Each row below holds a small network's activations on one input, seen along a few directions.
In each table, some parts of the input vary, and every possible input appears once, in random order.
A made-up example of a description, with smaller parts first: one of 5 places around a ring, together with either a single point or one of 11 places around a ring or (one of 3 separate values, together with one of 4 places along a line).
Shared parts are said once, and a part with two or three values counts as separate values.
In the rows, 128 means zero.

Other details of the inputs vary at random and push rows far along two fixed directions, the same in every table; ignore that.

Rows:
x1: [141 102 143 106 153 144 128 118  27 108 143 126]
x2: [139 144 119 128 123 107 119 128 108 134 110 120]
x3: [140 150 120 133 101 103 144 130 185 150 109 117]
x4: [129  70 136  89 140 156 131  90 173  88 149 107]
x5: [125 162 118 146 122 116 138 142 167 144 113 141]
x6: [108 162 103 160  91 141 144 177 161 160 112 129]
x7: [135 163 119 137 119 104 116 139 136 150 112 127]
x8: [125 109 156 132 153 135 114 123  18 116 158 154]
x9: [129 152 120 134 133 113 121 141 136 134 116 130]
x10: [135 126 136 118 150 139 119 121  31 121 125 133]
x11: [123 109 130 123 133 130 113 103 149 111 122 126]
x12: [145 144 123 116 124 125 139 129 119 138 114 118]
x13: [124  68 149 108 138 145 125  99 175  96 166 117]
x14: [111  71 148 113 156 156 117 100 164  83 157 130]
x15: [105 132 117 152 110 156 138 164 112 137 134 134]
x16: [136 146 133 136 118 111 138 139 120 151 135 134]
x17: [127 163 125 143 105 109 135 135 189 159 118 136]
x18: [132  89 150 123 163 142 134 132  20 101 167 142]
x19: [130 107 132 117 138 129 132 126 154 113 143 119]
x20: [135 161 115 135 107 102 126 135 194 154 111 119]
x21: [131 135 128 135 133 124 141 139 125 131 134 139]
x22: [133 164 119 138 120 105 114 138 137 150 111 129]
x23: [128 107 127 105 142 142 118 105 125 109 128 119]
x24: [145 172 108 135 112  92 122 142 113 153  95 118]
x25: [141 175 122 143 108  93 140 155 119 172 120 132]
x26: [113 139 108 150  97 146 147 180 128 153 125 128]
x27: [131 169 118 146 106 102 128 130 163 153  95 132]
x28: [139 142 130 133 120 109 131 131  95 139 119 128]
x29: [134 164 121 142 112 104 129 131 137 150 101 131]
x30: [139  98 134  98 155 140 118 115  34 101 141 119]
x31: [142 143 129 133 120 106 133 135  88 141 119 127]
x32: [114 163 104 159 100 138 141 186  96 161 117 133]
x33: [136 117 142 129 143 123 121 124  25 118 137 137]
x34: [134 150 120 131 134 111 125 145 118 136 120 126]
x35: [131  94 142 118 155 133 105 110  28  98 140 132]
x36: [144 137 126 124 145 110 126 151  47 130 134 124]
x37: [132 156 110 120 132 121 114 124 114 139  99 124]
x38: [ 89  89 131 142 117 182 137 130 182 105 155 132]
x39: [137 162 115 125 116 122 135 127 163 148  98 121]
x40: [145 176 113 128 121 112 134 141 101 156  96 123]
x41: [120  70 141 109 132 145 123  86 199  89 143 116]
x42: [124  95 141 117 133 135 120 107 171 110 149 122]
x43: [112  69 152 119 135 153 126  82 188  90 149 131]
x44: [133 165 115 137 126 106 125 147 144 144 108 127]
x45: [135  91 135 110 132 127 125 110 125 104 140 112]
x46: [121 105 150 129 135 137 127 115 122 119 154 141]
x47: [129 153 123 143 130 118 137 144 123 139 122 142]
x48: [130 142 126 123 133 135 125 117 121 133 110 129]
x49: [110  72 161 121 139 155 126  94 165  98 169 142]
x50: [139 158 117 140 121 110 149 153 137 150 121 134]
x51: [136 140 120 115 145 126 112 125  50 127 113 127]
x52: [132 115 122 104 132 136 125 109 151 115 123 113]
x53: [115  71 150 114 145 152 111  92 166  92 160 129]
x54: [126 102 134 107 162 146 105 107  37 103 134 132]
x55: [129 163 125 142 104 107 137 137 189 161 119 134]
x56: [132 127 127 124 137 121 128 135 134 123 133 122]
x57: [143 143 118 125 118 104 125 130 120 136 110 115]
x58: [128 109 135 111 138 148 129 104 139 114 129 124]
x59: [133 157 105 117 115 118 127 122 189 142  96 113]
x60: [133 142 135 136 120 114 135 136 118 147 136 137]
x61: [135 140 131 139 146 122 132 148  41 131 136 146]
x62: [120  53 158 110 140 154 132  85 156  83 163 125]
x63: [111  90 143 127 141 153 136 107 193  99 151 140]
x64: [116 106 134 122 139 138 122 113 198 106 137 126]
x65: [108 142 106 152  90 148 149 171 183 153 122 125]
x66: [102 156 107 160  98 148 139 163 162 149 118 133]
x67: [120  86 137 114 129 139 120  91 197  98 134 117]
x68: [130 154 124 137 129 113 107 133 114 142 116 135]
x69: [138 152 117 129 108 103 131 135 191 151 119 114]
x70: [110 139 120 154 122 151 131 172  35 137 135 141]
x71: [128  87 141 120 137 142 152 122 163 108 159 130]
x72: [128 142 126 125 135 135 123 116 119 133 109 131]
Description of these inputs: one of 8 places along a line, together with either a single point or (one of 2 separate values, together with one of 4 places along a line).
Question: The inputs of x57 and x35 match in every part but the place on the line of 8. If x31 is changed in the same way as x57 into x35, which row does it become?
Answer: x27
Question: The inputs of x70 and x38 match in every part but the place on the line of 8. If x67 is changed in the same way as x70 into x38, which row does it become?
Answer: x11
Question: Which other rows does x7 become when the choice among 2 separate values takes its other values? List them by row number.
Answer: x17
Question: Which other rows does x5 become when the choice among 2 separate values takes its other values? List them by row number.
Answer: x64

Rows:
x73: [106  77 132 114 132 178 141 108 229  95 148 118]
x74: [127 137 128 138 132 131 116 142  18 134 126 137]
x75: [131  87 151 123 142 139 136 126  60 110 166 135]
x76: [112  92 146 130 151 160 118 122  43 103 155 144]
x77: [127 114 148 140 154 136 134 147  27 121 163 157]
x78: [124  68 150 118 146 145 120 118  59  95 168 126]
x79: [150 166 131 120 124  89 129 118 172 154 113 123]
x80: [144 171 101 110 127 104 122 125 160 149  87 116]
x81: [161 203 122 137 127  68 129 145  88 170  90 131]
x82: [117 112 122 122 130 157 136 132 153 117 132 120]
x83: [137  95 152 106 140 122 134  83 203 101 148 121]
x84: [107  53 155 119 149 162 125 108 130  82 179 135]
x85: [126 121 115 116 113 144 135 131 162 124 119 110]
x86: [133  91 144 106 159 138 106  86  53  91 140 130]
x87: [134 130 129 120 129 118 117  95 172 123 102 124]
x88: [118 161 119 151 117 116 129 153 162 148 120 141]
x89: [120 122 123 128 104 135 127 118 163 131 119 118]
x90: [123 155 115 141 103 123 125 138 141 150 105 125]
x91: [118 117 136 139 121 135 148 129 205 129 148 140]
x92: [117 133 129 142 126 127 127 142 139 131 135 139]
x93: [119  75 151 124 151 148 120 123  59  95 169 137]
x94: [153 217  85 127 121  82 123 150 102 168  66 119]
x95: [141 101 145 112 156 119 107  99  85  96 145 124]
x96: [136 148 123 138 107 109 145 143 149 152 124 125]
x97: [123 165 106 140 122 136 136 157 142 147 108 128]
x98: [110 127 126 137 115 145 129 124 179 130 124 132]
x99: [124  68 159 123 153 151 136 121  60  96 181 142]
x100: [127  96 139 122 112 134 147 115 199 122 149 119]
x101: [157 206 108 133 121  68 108 143 118 174  85 124]
x102: [122 170 112 148 106 120 126 147 132 157 101 132]
x103: [136 116 136 118 132 112 120  97 217 115 119 117]
x104: [135 181 108 146 105 107 121 155  61 164  93 128]
x105: [119 105 140 133 123 140 147 123 199 122 152 137]
x106: [129 207  94 153 118 117 135 178 108 171  90 134]
x107: [149 147 117 111 156 111 118 130  28 126 103 126]
x108: [102 115 133 138 122 155 130 119 195 119 135 137]
x109: [130 157 104 131 112 130 136 151 139 147 103 116]
x110: [128  84 136 108 147 161 125 127  38  97 149 121]
x111: [124 111 136 132 116 131 147 125 195 128 145 130]
x112: [145 175 116 124 126  97 105 119 102 155  91 128]
x113: [128 108 128 120 145 153 126 140  40 111 140 125]
x114: [111  54 144 112 118 153 133  92 245  93 161 110]
x115: [128 151 117 142 109 110 129 146 150 148 116 124]
x116: [125 143 121 141 113 116 128 143 155 141 122 126]
Question: The inputs of x104 and x96 match in every part but one. If x112 is changed in the same way as x104 into x96, which row does it become?
Answer: x79
Question: The inputs of x111 and x116 match in every part but one. If x83 is changed in the same way as x111 into x116, which row does it become?
Answer: x95
Question: What is each input in this table made of?
Answer: one of 4 places along a line, together with either one of 3 separate values or one of 8 places along a line
Question: A walk changes only the place on the line of 4. It starts at x100 and steps to x114. List the rest of the walk in order.
Answer: x89, x85
Question: Which other rows does x97 become when the place on the line of 8 takes its other values? List them by row number.
Answer: x73, x82, x85, x106, x109, x110, x113
